These are the activations of a small neural network, seen along a few directions. Each row is one input.
Each table varies a few parts of the input and shows all the possible inputs, shuffled.
Descriptions start from the smaller parts, as in this example, which fits no table here: one of 3 separate values, together with either a single point or one of 9 places around a ring or (one of 4 places along a line, together with one of 8 places around a ring).
Shared parts are said once, and a part with two or three values counts as separate values.
In the rows, zero is written as 128.

Other details of the inputs shift rows strongly along two fixed directions, in all tables alike. That doesn't count.

Rows:
x1: [158 129  70 126  78 169 116 128 107  86 183 112 166]
x2: [153 116 113 111 131 110 123 136 120 157 138  93 152]
x3: [109 144 147 125 112 140 166 117 130 119 121 139 121]
x4: [ 75 170 137 154 154 149 188  81 144  93 117 168  41]
x5: [167 125  40 165  90 167 100 149 116 125 181 150 145]
x6: [ 71 166 192 116 162 109 146  80 142  94  89 121  42]
x7: [133  86 201  87 133  94 115 159 115 151  80 122 185]
x8: [123 111 173  97 147  82  90 180 139 185  96 107 156]
x9: [116 118 183  94 141  86  98 163 141 151 101  68 171]
x10: [123 129 173  94 159  85 138 116 132 155  97 100 103]
x11: [156 114 112 112 126 108 124 135 124 156 139  95 151]
x12: [ 80 135 196 134 180 116 156  83 121 108  80 170  54]
x13: [131 115 174  98 139  87  84 176 145 182  94 110 156]
x14: [104 143 134 143 137 142 158 125 146 126 124 137 114]
x15: [163 110 122  80 113 116 132 132 105 146 132  97 156]
x16: [130 124 134 119 117 118 102 146 139 125 135  90 162]
x17: [111 145 134 131 130 126 128 112 133 100 131 110 104]
x18: [ 95 170 136 150 152 142 147  82 124 100 117 178  14]
x19: [164 127  42 163  96 169 100 150 112 126 180 148 145]
x20: [134  95 137 132 137 121 112 145 123 139 121 143 171]
x21: [142  98 139 134 128 123 107 142 129 137 115 144 173]
x22: [127 126 128 117 124 114 105 148 135 125 135  90 164]
x23: [176 109   9 199  80 202 121 114 101  82 203 184 161]
x24: [161 147  39 155 107 167 146  84 111  98 177 143  95]
x25: [148 120 135 103 104 120 103 159 110 151 125 129 152]
x26: [ 80 171 142 155 146 153 184  78 151  93 112 167  40]
x27: [ 97 146 151 160 159 146 161  66 118  81 109 193  45]
x28: [112 110 184 107 139  95 129 173 163 176  95  96 178]
x29: [125 120 134 133 119 129 133 157 156 150 127 117 170]
x30: [174 122  29 145 100 154 128 121 109 124 189 120 153]
Each input here is: one of 5 separate values, together with either a single point or one of 5 places along a line.
Changing only the choice among 5 separate values turns x17 into x23. The same change can be made to x9. Which row results?
Answer: x12

Rows:
x31: [126 138 175  67 144  76 128 121 142 151  98  60 104]
x32: [121 108 178 100 142  95 131 146 140 142 104  82 173]
x33: [127 104 195  94 150  75  74 168 124 164  86 123 161]
x34: [ 89 119 217  95 131 110 143 140 145 122  85 118 155]
x35: [160 112  60 141  96 151 141 133 127 120 176 103 197]
x36: [187  85  48 169  95 165  91 162 112 140 184 159 206]
x37: [ 88 161 154 141 143 150 206  71 130  82 115 156  57]
x38: [112 185  95 129 122 147 161  54 105  59 159 130  13]
x39: [ 99 169 114 162 118 181 201  56 130  53 136 178  59]
x40: [136 165  82 145 140 148 146  73 108  98 139 172  13]
x41: [107 110 190 106 121 118 136 151 143 131  95 104 179]
x42: [115 136 117 171 138 157 184  84 123 121 125 204  66]
x43: [ 40 211  75 245 138 190 168 115 203  86 154 189  11]
x44: [ 95 118 206 100 148 104 124 138 135 122  88  94 151]
x45: [115 102 181 117 171  85 133 140 132 169  81 141 128]
x46: [170  84  59 171  71 185  94 171 116 124 170 182 224]
x47: [123 143 160  60 151  74 143 126 134 174 106  53 114]
x48: [101 128 204  82 140  83 106 129 134 127  96  83 137]
x49: [ 97 171 138 129 145 131 162  51 127  72 121 128  36]
x50: [105 137 128 178 131 176 156  95 115  90 118 212  74]
x51: [176 114  44 144  69 163  87 149 107 106 197  86 210]
x52: [121 147 107 144 154 129 149  82 109 122 126 166  49]
x53: [119  94 186 121 152 105  93 169 124 155  87 143 169]
x54: [129 126 154  85 141  83 133 130 134 160 116  64 151]
x55: [110 147 107 179 149 169 155  66 116  71 129 216  40]
x56: [128 147 102 158 147 146 138  82 103 108 139 175  40]
x57: [199  96  32 161  84 154  73 158 110 139 178 137 198]
x58: [187 123  33 122  72 151  97 152 106 122 199  70 181]
x59: [115  92 190 116 148 103  87 167 127 149  90 151 171]
x60: [112 105 199 121 156 103 138 146 135 171  78 157 136]
x61: [199 114  29 141  84 148  79 170  96 148 181 123 174]
x62: [101 168 102 157 127 171 218  57 125  78 146 165  62]
x63: [116 114 210  97 167  72  89 155 122 165  71 121 130]
x64: [145 117 140  80 156  84 112 153 126 194 108 105 123]
x65: [172 122  61 130  92 145 113 132 117 120 182  87 175]
x66: [160  99  60 142  71 173  95 159 119  91 186 116 232]
x67: [144 122 161  90 139  79  88 159 114 170 108 115 126]
x68: [ 35 188 196 134 147 110 136 183 247 163  99  58 137]
x69: [103 118 204  93 149  93 133 130 150 131  84  95 150]
x70: [114  98 205 120 150 104 129 147 147 163  68 159 146]
x71: [178 132  49 108  93 141 120 139 113 138 184  72 156]
x72: [201 108  32 130  95 151  84 163 106 165 186 122 167]
Changing only one part turns x60 into x37. The same change can be made to x42. Which row results?
Answer: x62
Changing only one part turns x38 into x67. The same change can be made to x68. Which row results?
Answer: x43
Describe the family of inputs behind these rows.
Answer: one of 2 separate values, together with either a single point or (one of 4 places along a line, together with one of 5 places along a line)
Change only the place on the line of 4 in x60. List by row number the other rows that result.
Answer: x36, x56, x72
Change only the place on the line of 5 in x38. List by row number the other rows that result.
Answer: x31, x47, x58, x71
Change only the choice among 2 separate values in x52. List by row number the other rows that result.
Answer: x54
